Each row below holds a small network's activations on one input, seen along a few directions.
Each table varies a few parts of the input and shows all the possible inputs, shuffled.
A made-up example of a description, with smaller parts first: one of 4 places along a line, together with either a single point or (one of 2 separate values, together with one of 5 places around a ring) or one of 11 places around a ring.
Shared parts are said once, and a part with two or three values counts as separate values.
In the rows, 128 means zero.

Rows:
row 1: [ 95 120 149 208  89 186 189 116 109 158 126  76  78  92  28  57 134 181
 122 158]
row 2: [ 75 120 110 175 114 183 158 124 164 113  91 113 118 110  59  40 147 131
  26 175]
row 3: [111 141 142  86 122  61 122 162 132  90 150 114 110 171 167 141 130 113
 175  90]
row 4: [176 127  86 127 136 142 147 149  49 162  85 122 146 120 120 147 145 119
 119 149]
row 5: [111 114 118 156 172 177 153 148 107 148  76 134 169 154 130 178 136 147
  83 159]
row 6: [160 168 103  86 130  92 115 119 114 137 135 110 153 128 128 131 162 124
 167 122]
row 7: [155 156 112  87 124  81 113 116 114 118 147 113 145 135 143 130 155 113
 179  97]
row 8: [108 182 103 104 130 114 156 196 101 145  89  93 142 169 114 145 161 149
 125 178]
row 9: [141  78 146 134 129  91 101 114 105 108 146 176 155 119 183 165 103 102
 150  79]
row 10: [150 143 122  93 122  69 114 114 110  94 156 114 136 146 159 128 151 104
 190  74]
row 11: [178 114 112 100 131 103 109 119  93 137 137 139 130 109 156 148 107  94
 161  93]
row 12: [184 126  93 111 138 128 126 134  75 162 105 130 141 108 129 150 131 115
 133 136]
row 13: [120 169 123  77 128  85 121 168 139 133 130 109 127 152 137 149 138 134
 154 139]
row 14: [ 89 105 133 148 104 141 132  86 208  89 148 141  86 102  99  46 119 111
  73 122]
row 15: [129 165 145 110 142 146  95 150 158 124 133 137 129 160 159 155 116 129
 117 147]
row 16: [184 122 103 100 136 114 111 122  91 154 124 137 136 103 142 150 116 105
 148 116]
row 17: [148  97 117 145 139 131 121 134  91 156 102 159 179 105 144 171 132 130
 110 149]
row 18: [146  87 137 129 131 105 101 116 111 131 136 174 164 106 169 169 108 112
 140 103]
row 19: [160 175  92  96 132 106 129 131 100 149 117 103 161 133 113 129 174 133
 153 145]
row 20: [115  89 156 127 161 122 110 109 142  98 144 165 136 157 174 173  97 112
 143  75]
row 21: [101  94 175 176  79 131 162  77 151 105 193 106  40  90  98  53 101 154
 173  87]
row 22: [107 118 154 189  88 172 170  98 139 159 147  86  71  80  39  60 119 178
 136 149]
row 23: [151 178  83 113 130 122 153 148  72 151  96  95 169 146 102 125 189 138
 138 161]
row 24: [106 105 169 172  81 145 157  77 157 131 181 102  50  78  80  57 102 162
 164 109]
row 25: [ 85  95 141 153 102 127 136  84 203  66 160 146  73 114 116  44 117 103
  84  99]
row 26: [121 112 126 138 172 163 131 131 133 147  98 145 162 143 135 181 122 142
 100 145]
row 27: [119 178 112  86 131  99 133 179 128 144 111 102 135 156 122 149 148 144
 140 162]
row 28: [114 176 125 141 144 178 132 183 118 133  88 117 144 179 140 150 142 143
  84 183]
row 29: [ 86 118 116 160 113 169 141 108 190 113 111 124 110 100  67  44 135 127
  41 164]
row 30: [ 91 113 125 148 110 154 131  92 207 105 132 135  98  95  82  46 124 120
  59 144]
row 31: [120 140 161 115 133 121  93 142 151  85 158 144 111 180 186 149 108 108
 142  99]
row 32: [151  94 128 131 137 117 105 121 109 148 122 169 172  99 156 171 118 122
 127 128]
row 33: [115 156 133  79 124  74 120 164 138 113 142 112 119 159 152 146 132 123
 165 114]
row 34: [121  99 148 122 164 136 110 111 149 120 133 163 145 144 160 178 101 121
 133  98]
row 35: [110 113 163 174  85 157 157  82 156 151 167  96  61  72  60  59 108 171
 152 131]
row 36: [125 154 154 109 136 134  92 144 157 107 147 142 120 167 172 153 110 118
 130 123]
row 37: [139  97 111 160 139 142 139 147  67 154  84 151 183 115 139 169 145 133
  96 159]
row 38: [172 103 122 106 130  90 110 118  88 113 147 140 122 121 171 144 101  84
 171  70]
row 39: [125 107 139 124 169 148 115 116 149 138 119 157 154 137 146 180 109 132
 119 123]
row 40: [126 172 133 123 144 163 111 166 144 133 110 127 138 167 145 154 128 139
  99 170]
Q: What is each input in this table made of?
A: one of 5 places along a line, together with either one of 2 separate values or one of 6 places around a ring
Q: Changing only the place on the line of 5 turns row 9 into row 17. The same change can be made to row 3. Which row results?
A: row 27
Q: Changing only the place on the line of 5 turns row 1 into row 24. The same change can be made to row 5. Which row results?
A: row 34
Q: Which other rows does row 14 become when the choice among 2 separate values takes its other values? List them by row number.
A: row 24

Rows:
row 41: [155 155 104  79 169  94 114 171  79 169  90 145 216 155 182 237 154 141
 154 156]
row 42: [121 121 101 138  86 112 165 111 120 124 128  97  94  88  70  40 155 122
 117 132]
row 43: [190 131  86  87 175  97 101 157  54 113  93 146 197 173 214 207 143  78
 140  98]
row 44: [187 148 131  66 153  97  75 156  85 134 138 158 146 161 214 217  91  90
 187  92]
row 45: [ 83 142 141 153  99 133 181 131 129 110 142  77  74 148  83  69 151 153
 145 125]
row 46: [168 122  87  88 175  73 111 146  58 119  93 160 224 173 186 212 163  91
 153  98]
row 47: [186 180 106  76 161 132  91 192  72 161  99 151 169 175 194 223 123 110
 137 157]
row 48: [166 129 143  69 147  64  85 169  89 142 140 144 151 154 201 230 108 116
 204  95]
row 49: [102  63 122 184 104 158 157  91 140 118 119 145 106  72  82  62 120 120
  64 131]
row 50: [ 96 175 138 144 117 163 166 136 149 144 133  66  86 141  61  84 144 176
 137 162]
row 51: [133 138 137 136  81 114 138  93 150 123 170 100  76  86  88  56 128 137
 160 114]
row 52: [109 172 131 146 103 156 152 133 140 147 131  73  98 119  61  71 145 166
 128 167]
row 53: [108 132 121 150  82 120 163 122 118 117 135  90  91 107  78  47 153 134
 128 132]
row 54: [140 118 102  89 161  60 125 169  62 131  99 148 212 158 196 223 148 117
 168 111]
row 55: [ 78  80 158 203 106 174 158 108 141 106 129 133  98 109  96  77 115 141
  80 130]
row 56: [108 148 156 138  97 126 155 100 161 115 175  86  58 127  92  79 125 159
 179 106]
row 57: [182 127 115  67 172  71  80 118  91 131 135 164 202 153 189 220 136  92
 188  73]
row 58: [ 95 141 136 157  85 127 166 130 119 112 141  83  86 127  84  56 152 144
 137 130]
row 59: [ 66  80 163 200 122 180 173 108 152 105 129 129  86 129  95  90 113 149
  88 124]
row 60: [122 162 114 137 101 147 150 123 139 153 125  81 102  99  56  63 147 154
 117 168]
row 61: [153 125 118  92 148  64 114 202  56 131 104 139 172 171 197 221 132 112
 167 118]
row 62: [181 160  87  78 183 109  97 150  76 156  86 159 228 168 172 227 171 117
 141 143]
row 63: [176 145 106  88 154  96 104 189  52 124 104 153 166 181 211 208 115  87
 149 112]
row 64: [202 135 114  65 173  96  69 126  87 124 132 150 175 153 217 215 117  79
 177  76]
row 65: [ 89  72 142 196 102 166 155 101 139 111 125 139 103  91  90  69 117 131
  73 132]
row 66: [146 127 118 124  86 106 140  83 151 130 163 108  79  68  80  49 130 123
 149 114]
row 67: [ 83 181 127  96 143 141  98 161 228  94 116 136 138 183 144 123 138 112
  57 170]
row 68: [155 123 129  68 158  57  96 140  95 145 138 152 189 140 201 231 122 119
 202  86]
row 69: [166 161 119  80 156 100 103 203  74 168  98 136 177 167 180 236 137 136
 153 163]
row 70: [128  66 140 169 105 151 129  61 172 129 157 156  91  53  94  66  95 120
  98 115]
row 71: [ 64 149 128 103 137 103 109 160 204  51 121 146 123 185 161 105 138  93
  63 125]
row 72: [102  83 174 188 106 166 130  76 174 117 167 143  82  90 108  82  89 144
 117 113]
row 73: [103 101 136 184 119 195 144 102 162 150 111 131 115  81  69  84 112 152
  65 166]
row 74: [201 168  84  76 182 134  86 161  73 150  89 145 200 167 200 222 153 103
 128 145]
row 75: [115  76 160 181 103 159 127  70 171 122 163 149  87  71 103  73  92 133
 108 115]
row 76: [ 90  84 179 184 120 172 144  75 185 115 167 138  69 111 107  96  87 154
 124 107]
row 77: [116  91 114 172 120 186 145  90 163 156 105 139 117  64  62  78 115 140
  56 165]
row 78: [135 151  93 126 104 139 152 111 141 159 118  90 103  82  48  58 149 141
 107 167]
row 79: [ 79 111 161 191 137 211 161 113 173 142 116 119  99 121  74 104 108 173
  82 160]
row 80: [120 146 151 142  83 121 141 100 152 117 174  93  71 106  93  65 127 149
 170 112]
row 81: [ 91 109 153 193 122 204 146 111 164 145 116 125 111 100  75  91 110 163
  74 165]
row 82: [ 86 148 150  74 138 103  82 125 236  64 163 151 107 169 169 109 110 105
 108 107]
Q: Changing only one part turns row 59 into row 79. The same change can be made to row 58. Which row results?
A: row 52
Q: What is each input in this table made of?
A: one of 3 separate values, together with either a single point or one of 5 places around a ring or (one of 2 separate values, together with one of 4 places along a line)
Q: Which other rows does row 44 become when the choice among 3 separate values takes its other values? List them by row number.
A: row 47, row 63
Q: Which other rows does row 68 become when the place on the ring of 5 takes its other values? List them by row number.
A: row 44, row 48, row 57, row 64
Q: Which other rows does row 56 become when the choice among 2 separate values takes its other values? List them by row number.
A: row 76
Q: Start at row 78 and move only the place on the line of 4, one step at a time. The first step leads to row 60. Which rows follow, in order?
A: row 52, row 50

Rows:
row 83: [145  85 158 131 151 135  94  98 138 117 152 174 131 127 176 173  81 107
 144  81]
row 84: [154 102  96 145 135 130 155 139  54 168  87 129 165 103 108 152 145 133
 123 146]
row 85: [115 190 112 108 143 131 144 185 108 132  97  97 148 190 130 154 168 147
 126 168]
row 86: [123 119 130  88 150 100  90 124 176  82 142 166 131 156 188 148 109  85
 114  93]
row 87: [116 155 148  86 121  77 110 160 140  94 158 116 104 171 171 143 118 114
 175  95]
row 88: [ 56  82 178 191  77 147 162  54 219  93 186 113  42  76  55  10 105 155
 118 101]
row 89: [136 106 126 151 160 170 123 144 107 164  88 160 175 123 144 190 118 143
  89 166]
row 90: [ 82 131 132 204  84 215 178 108 173 138 118  87  57  84  19   5 130 163
  48 190]
row 91: [161 177  91  97 135 121 141 149  86 174 102  86 153 127  98 142 164 147
 155 161]
row 92: [165  85 131 135 116  95 122  94  81 117 154 143 129  99 158 132 116 104
 176  70]
row 93: [169 152 129  84 105  70 107 116 115 131 171 117 113 116 145 128 129 119
 206  95]
row 94: [114 150 105 116 159 144 110 164 139 124  81 148 188 164 144 159 152 118
  63 171]
Q: What is each input in this table made of?
A: one of 2 separate values, together with either a single point or one of 5 places around a ring
Q: Changing only the choice among 2 separate values turns row 88 into row 90. The same change can be made to row 83. Which row results?
A: row 89
Q: Which other rows does row 94 become when the choice among 2 separate values takes its other values? List them by row number.
A: row 86
